Each row below holds a small network's activations on one input, seen along a few directions.
In each table, some parts of the input vary, and every possible input appears once, in random order.
A made-up example of a description, with smaller parts first: one of 3 separate values, together with either a single point or one of 9 places along a line or (one of 6 places along a line, together with one of 8 places around a ring).
Shared parts are said once, and a part with two or three values counts as separate values.

Other details of the inputs shift rows strongly along three fixed directions, in all tables alike. That doesn't count.

Rows:
r1: [ -6  17  22  75  49   3 -82   3  15 -32  -8]
r2: [ 33  61 -16   3   5  76 118 -61 -87  28 -14]
r3: [  7 -21 -37  18 -54 -24  -4 101  64 -27  27]
r4: [  1  45  53  45  53  38 -14 -36 -25  -2   8]
r5: [ -3 -39  54 -43  57  -2  45 -66 -20   6  -7]
r6: [  7 -16 -67 -10 -66 -20  51  54  20   4  19]
r7: [  9  59   6  28  50  57 -18 -55 -15   7 -15]
r8: [ -9  23 -30  23 -10  26   0  19  -6  -6  17]
r9: [ -4 -25  -7 -52  -8 -21  33 -18  14  22 -15]
r10: [ -8  66 -48  60 -20  69   7  31  -9 -14 -27]
r11: [ 20 -44   4 -65 -41 -14  58 -10 -20  21 -17]
r12: [ 13 -63 -36 -57 -63 -49   2  57  47  -9  27]
r13: [  5 -65  28 -92   5 -37  -8 -24  24  13   4]
r14: [-14   5 -61   9 -47 -13  21  51  32  -3   2]
r15: [ -6  15 -19  27 -25  11  -8  20 -10  -6  13]
r16: [  9  28  41  37  36   4 -20  -7 -19  -3   5]
r17: [ -4 -56  43 -47  53 -45   1 -49  35  -1   7]
r18: [-40  -1  19  -7  40 -11 -68 -14  31  -7  14]
r19: [-14  34 -37  36 -44  25  32  31 -23  -6 -13]
r20: [ -18   24   10   52   33  -12 -115   10   16  -18   21]
r21: [ -8 -62  52 -34  32 -44 -15 -31  22 -11   3]
r22: [  0   4   5  19   4  -9 -91  11  34 -23  23]
r23: [ 15 -62  41 -75   7 -61 -13 -31 -10  21  13]
r24: [-22  -2  57 -26  58 -11  -8 -71 -50  32 -13]
r25: [  38   32  -10  -10  -31   52  121  -30 -105   32  -47]
r26: [  1 -29 -46 -17 -85 -17  35  64  16   0 -20]
r27: [  1  53  -4  73  31  23 -46  24  42 -20  21]
r28: [ -3  20 -18  30 -20   9 -18  27 -11   1 -29]
Each input here is: one of 4 places along a line, together with either one of 2 separate values or one of 5 places around a ring.
The inputs of r1 and r17 match in every part but the place on the line of 4. If r28 is changed in the same way as r1 into r17, which row does it become?
Answer: r9
Which other rows agree with r21 in the place on the line of 4? List them by row number.
Answer: r4, r11, r15, r19, r22, r26

Rows:
r29: [  8  64 -17  37 -14  52  18   8 -39   9 -22]
r30: [ -7 -40  86 -33  69 -14  -4 -73 -24  15 -11]
r31: [ -22   43   31   35   69   14 -123  -19   16   -5    0]
r32: [  6 -39  -5 -51 -45 -33  13   0  13  17   0]
r33: [  1   6 -58  21 -53   5   3  36  -2  -6  -4]
r34: [-17  26 -24  55  -9  32  26  26   0 -10 -21]
r35: [ 38 -12  -3 -11  -8  10  66  -5 -22  12  -1]
r36: [ 11 -45   7 -30 -42 -40  62  27 -16  -2   8]
r37: [-12  74  -5  60  15  61  67 -19 -62   1 -11]
r38: [ -16  -13  -32   20  -14  -37 -110   65   60  -21   13]
r39: [ -3 -48   2 -55  -2 -43  20   0  39  -6  -5]
r40: [ -6 -49   0 -58 -21  -8   5  15  24  -7  24]
r41: [  3 -15  23 -56   4   5  55 -72 -50  34 -11]
r42: [-11  45 -30  51  13  30 -54   7 -11 -12  -4]
r43: [  4   2 -50  21 -51 -14  34  65  28  -8  25]
r44: [   3  -31   10   11   15  -47 -106   33   82  -46    8]
r45: [ 28 -39   0 -34 -38 -35  63  23  -7   6  22]
r46: [ -14   -2   86  -48   81   -4  -52 -104  -16   32   -4]
r47: [  9  71 -22  65  32  66  17 -12 -12  -2  -5]
Describe the family of inputs behind these rows.
Answer: either a single point or one of 8 places around a ring or (one of 2 separate values, together with one of 5 places around a ring)
Which other rows does r36 become when the choice among 2 separate values takes its other values? List them by row number.
Answer: r37

Rows:
r48: [ 40  50 -91  46 -58  46  -3  49  -7  -4  30]
r49: [-16 -58  -1 -65 -10 -17 103   5  12  27   4]
r50: [ 23  19  23  16  11  35  64 -76 -90  25 -19]
r51: [-15  61 -16 105 -12  43 -96  41  11 -62  10]
r52: [ -38 -101    3  -66  -40 -103  -46   70   45    9   22]
r53: [ 13  -5  66 -62  32   9  25 -91 -29  36 -36]
r54: [ 19  28  33   1  23  41  29 -48 -13  13 -31]
r55: [-16 -47 -16 -41 -17 -80 -26  19  77  -4  10]
r56: [ 19 -45 -24 -49 -47 -15  72 -29 -19  23 -27]
r57: [ 30 -10  26  19  12 -11 -13  41  32 -13  11]
r58: [   1   21  -43   94   38   16 -124   49   95  -52   13]
r59: [ -3  23 -23  29 -40 -26  17  22 -11  -1   0]
r60: [ 18  62 -29  60   6  26  85  22 -41  -4   0]
r61: [-13  11 -27  11 -37  27 -12  12  13 -31 -15]
r62: [ 16 -14 -45 -64 -50 -42  30  25  13  31  43]
r63: [   2    7 -100   -5  -89  -16   69   82   -7    7  -37]
r64: [ -27   14   38   12   70  -46 -110  -22    2    4    6]
r65: [-28  31  32 -19  55  31 -58 -53  -7  31  52]
r66: [ 13  21  81   3  42  14 -22 -68 -36  19 -13]
r67: [ 24  19 -20  85  21  20 -22  35  13 -31  16]
r68: [  -5  -19    3  -43    7  -20 -108    2   51  -21   63]
r69: [ 26 -17 -35 -44 -67   0  60  47 -15  21 -50]
r70: [-43  -6 -11 -14   3   2 -21  11   3  16 -18]
r71: [  8  17  -8  -1 -22  42  66   3 -92  -5 -25]
r72: [-39  61 -52  79 -40  55 -20  39  17 -12 -15]
r73: [ 19 -65  63 -51  -2 -68 -20  -4  36   7  14]
r74: [ -1  47  18  62  16  57   0 -17 -38 -34   3]
r75: [-28  18  37  46  65  15 -23  -2   8  -8  31]
r76: [  1  11 -10  -2 -14  44  57 -22 -20 -19 -17]
r77: [ 35  51  29 -23  29  48 -11 -47 -33  31  20]
r78: [-35 -29  57 -60  44   4  56 -87 -20  40  -4]
r79: [-42  68 -11 113  -5  37 -84  40  12 -27  14]
r80: [-11 -33  31 -30  69 -21 -93 -62  12  14 -17]
r81: [ 25  26  46  23  52  42  66 -97 -87  19 -11]
r82: [ -4  33 -91  38 -87  -3  31  68  24 -10 -23]
r83: [-16 -26  24 -24 -19  -8  90 -12 -39  25  10]
r84: [-28  -7  20 -22  48   7 -91 -22   9 -20 -16]
r85: [  -3 -106   -4  -90  -19  -70    4   39   85  -30   21]
r86: [  9  -2  51  -8  31 -18 -69  -3 -12   7 -15]
r87: [ 28   9 -61  43 -71  36 101  94 -20 -43   6]
r88: [ 10 -20  -5 -31 -37 -54  89   5 -21  13   7]
r89: [ 15  -9  41 -13  57   1 -36 -13  50  -2  -6]
r90: [   8 -106  -21  -61  -40  -89  -29   26   92  -10   11]
r91: [ 18  -8  23 -10  34  10  24 -50 -83  27 -22]
r92: [ -8  28   0  13  59   0   0 -22  25  -2  -1]
Describe the family of inputs behind these rows.
Answer: one of 5 separate values, together with either a single point or (one of 2 separate values, together with one of 4 places along a line)
The inputs of r76 and r55 match in every part but the choice among 5 separate values. If r61 is changed in the same way as r76 into r55, which row does it become?
Answer: r82
The inputs of r57 and r67 match in every part but the choice among 5 separate values. If r77 is changed in the same way as r57 into r67, which row does it become?
Answer: r48
Which other rows does r78 become when the choice among 2 separate values takes its other values? List them by row number.
Answer: r83
Which other rows does r71 become when the choice among 5 separate values takes its other values? List them by row number.
Answer: r52, r64, r86, r91
Which other rows does r92 become when the choice among 5 separate values takes its other values? List them by row number.
Answer: r49, r58, r85, r89

Rows:
r93: [-27  34  21  71  22  32 -36  16  17 -36  -4]
r94: [ -8 -28   0  17  -9 -39 -47  27  32 -20  47]
r95: [  0  31  17  23  35  54 -39 -44 -37  -7 -28]
r96: [ 14  19 -16  21  -6  39 -39   2 -22   1   1]
r97: [ 19 -26 -26 -11 -47 -48  52  32   0  -5  25]
r98: [-17 -57   6 -54 -18 -57 -57  -4  22  10  33]
r99: [  6   0  64  -8  45  23   9 -38 -22 -11  -6]
r100: [-10  12 -52   6 -16   1 -27  25  75 -17  46]
r101: [ 29  52 -12  28  -5  41 -18  -2 -22  20 -18]
r102: [  5 -18   3 -44  33  12   0 -33  52  -7   4]
r103: [-26  16   9  -2  27 -19 -45 -13   6  28 -10]
r104: [  8   1   7  54  16  21 -42  16  16 -35  -3]
r105: [-16  30 -44  53 -21  11 -43  26  15 -25 -30]
r106: [ 35 -70  14 -57  -9 -68  10  13  23   1  23]
r107: [-12 -74  22 -28  -6 -41  29   0  15  -6  -1]
r108: [-29  23 -51  38 -24  14 -29  46  -6  -5  -1]
r109: [-35 -14 -16   5 -37 -15 -59  47  45 -24  -9]
r110: [  6  56 -59  41 -44  25  16  17 -36   1  -2]
r111: [ -8 -32  27 -38  35 -48  46 -26 -19  14   4]
r112: [ 41  -5 -48 -29 -60   2  59  21 -38  14 -14]
r113: [ 22 -37  43 -23  23 -39 -17  -9  31  -3 -10]
r114: [-33 -17  34 -37  10 -39 -99 -12  32   2  40]
r115: [ -2   7  18  38  16  -4  -2   1  19  -7 -18]
r116: [ 31 -64   8 -38 -24 -26  39  18  -4   6  23]
r117: [-21 -36 -30  24 -25 -38  -8  71  33 -19  20]
r118: [  2  -1  -9   6 -47 -10  39  45  -4 -11  35]
r119: [ 22 -25  55 -46  17   2  46 -26 -31  15  20]
r120: [ 29   7 -15 -30 -20  24  75 -33 -64  12 -48]
r121: [-41  25  44 -23  52  23  -8 -54 -47  30  -4]
r122: [ 35  52  11  62  29  35 -21   3  -6  -3   2]
r123: [-32   0   0 -30  57  -1 -12 -33  48  10  24]
r124: [-12 -11  12  38  26 -26 -45   7  40 -32  -7]
r125: [ 20  23  17 -37  62  55  33 -80  -7  24  17]
r126: [  3  43 -27  32 -39  53  -6  37 -15 -22 -27]
r127: [ -6  -4  18 -29   3 -36 -44 -28   9  32  16]
r128: [ 21 -25 -11 -19 -49 -49  52  34  11  13  21]
r129: [-25  25  23 -17  60   2  -5 -68 -49  28 -17]
r130: [-23  23   9  22  21  50  11 -53 -53   9 -34]
r131: [-24  28  28  19  35  19  23  -3 -28  -2   9]
r132: [ 31   8  -6 -28 -29  20  65 -20 -44  26 -50]
r133: [ 14  -9  32  19  49 -16 -54 -18  22 -29  -5]
r134: [ -2 -26  -6 -39 -38 -21  53  -9 -11  28 -41]
r135: [  1  34 -25  55 -11   4  37  48  -2   3  -7]
r136: [ 17  26 -35  11 -52  35  -8  52 -11  -5   3]
r137: [ -1   3 -56 -15 -37  40 117   1  12   4 -19]
Describe the family of inputs behind these rows.
Answer: one of 5 places around a ring, together with either a single point or (one of 2 separate values, together with one of 4 places along a line)
The inputs of r114 and r121 match in every part but the place on the ring of 5. If r127 is changed in the same way as r114 into r121, which row does it become?
Answer: r103
Which other rows does r118 become when the choice among 2 separate values takes its other values? List them by row number.
Answer: r114
A walk changes only the place on the line of 4. It starts at r115 and steps to r124. List the rest of the walk in order.
Answer: r107, r93
Which other rows agree with r125 in the place on the ring of 5? List them by row number.
Answer: r96, r101, r106, r112, r116, r119, r122, r136
